Here are a small network's activations along a few directions, averaged over the inputs that share one value of a field.
Values that are neighbours, or in one group, have similar rows; names and order tell nothing.
(in the rows, 500 means zero)
Random noise pushes rows far along 4 fixed directions. That doesn't count. These rows show it; they differ only by the noise:
[681 398 369 314 666 475 631 324 124 186 520 495 669 435 523 841]
[558 369 451 466 460 596 573 376 478 351 493 573 616 632 459 550]
[496 558 204 418 394 717 499 419 322 397 358 518 639 460 222 740]
[747 298 573 473 696 206 577 366 345 180 687 646 387 652 962 536]
[272 594 521 639  76 549 381 872 832 769 622 531 414 758 352 152]
[392 575 388 450 280 609 491 682 471 566 535 445 615 543 244 527]


FUGI, 12 values:
sizi: [658 627 323 720 624 226 253 523 468 498 520 722 230 368 724 418]
kuvup: [507 383 681 503 451 599 591 549 508 504 596 446 713 481 252 439]
bev: [404 569 643 575 474 475 410 527 869 688 462 441 354 465 618 171]
pomu: [322 627 709 269 477 388 608 839 399 679 693 322 450 526 564 458]
teg: [529 590 346 440 370 551 468 557 371 484 439 495 498 469 339 631]
tir: [158 591 506 546 277 560 465 743 780 842 440 447 472 553 353 508]
doda: [437 390 434 628 549 755 496 128 650 499 164 594 597 418 339 755]
tusu: [629 623 377 507 670 504 428 375 403 471 430 505 451 311 518 494]
vukol: [436 633 439 573 305 593 397 612 640 587 542 596 218 647 583 252]
fis: [219 538 639 611 323 686 522 749 699 807 447 242 559 476 244 228]
kufe: [368 739 592 456 688 128 408 729 327 650 553 282 533 173 544 708]
rok: [697 381 414 460 608 916 570  63 504 389 220 510 722 475 233 567]
The values of FUGI form a 3 by 4 grid.
- Name the neighbours of vukol, in listed order. => pomu, teg, rok
- Name the neighbours of doda, in listed order. => tir, fis, kufe
A value of FUGI combines one of 3 hidden first parts with one of 4 second parts; all combinations occur once.
- Changing only the second part turns fis into rok. pomu has the same second part as fis; what does that change turn pomu into? => vukol
- Changing only the second part turns doda into kuvup. tir has the same second part as doda; what does that change turn tir into? => teg

FIR, 14 values:
loriz: [421 318 800 337 629 503 693 497 556 546 573 302 861 384 314 591]
dib: [468 515 364 499 429 544 453 464 496 463 433 544 444 541 482 707]
molal: [319 486 698 531 451 404 510 768 580 712 597 365 433 574 582 383]
sut: [816 186 770 340 779 459 777 223 434 228 688 463 766 620 605 476]
pas: [375 544 660 467 508 261 523 852 450 671 667 260 558 332 594 531]
kizup: [588 626 456 531 725 259 447 385 399 386 492 533 359 350 736 590]
feba: [627 389 639 372 596 328 649 550 296 363 744 431 619 566 552 553]
puro: [555 338 513 412 504 624 675 379 416 400 531 556 622 569 434 601]
kibus: [488 478 704 566 573 394 522 444 640 515 607 498 462 557 625 262]
bur: [328 531 429 507 405 500 457 673 536 613 528 419 515 526 478 569]
vifa: [581 496 352 512 521 816 472 208 533 426 232 568 688 407 224 540]
dolep: [681 573 196 526 491 555 319 307 370 299 316 717 259 488 573 550]
tudel: [609 451 613 449 552 598 577 369 519 448 510 559 602 528 497 339]
tagum: [384 345 616 686 260 602 500 612 794 613 496 612 411 789 572 227]
The values of FIR form a ring.
- Going along FIR from dib by way of its neighbour tagum, in what order are sut, pas, feba, dolep met? => feba, dolep, sut, pas
- Name the neighbours of vifa, in listed order. => kibus, tudel
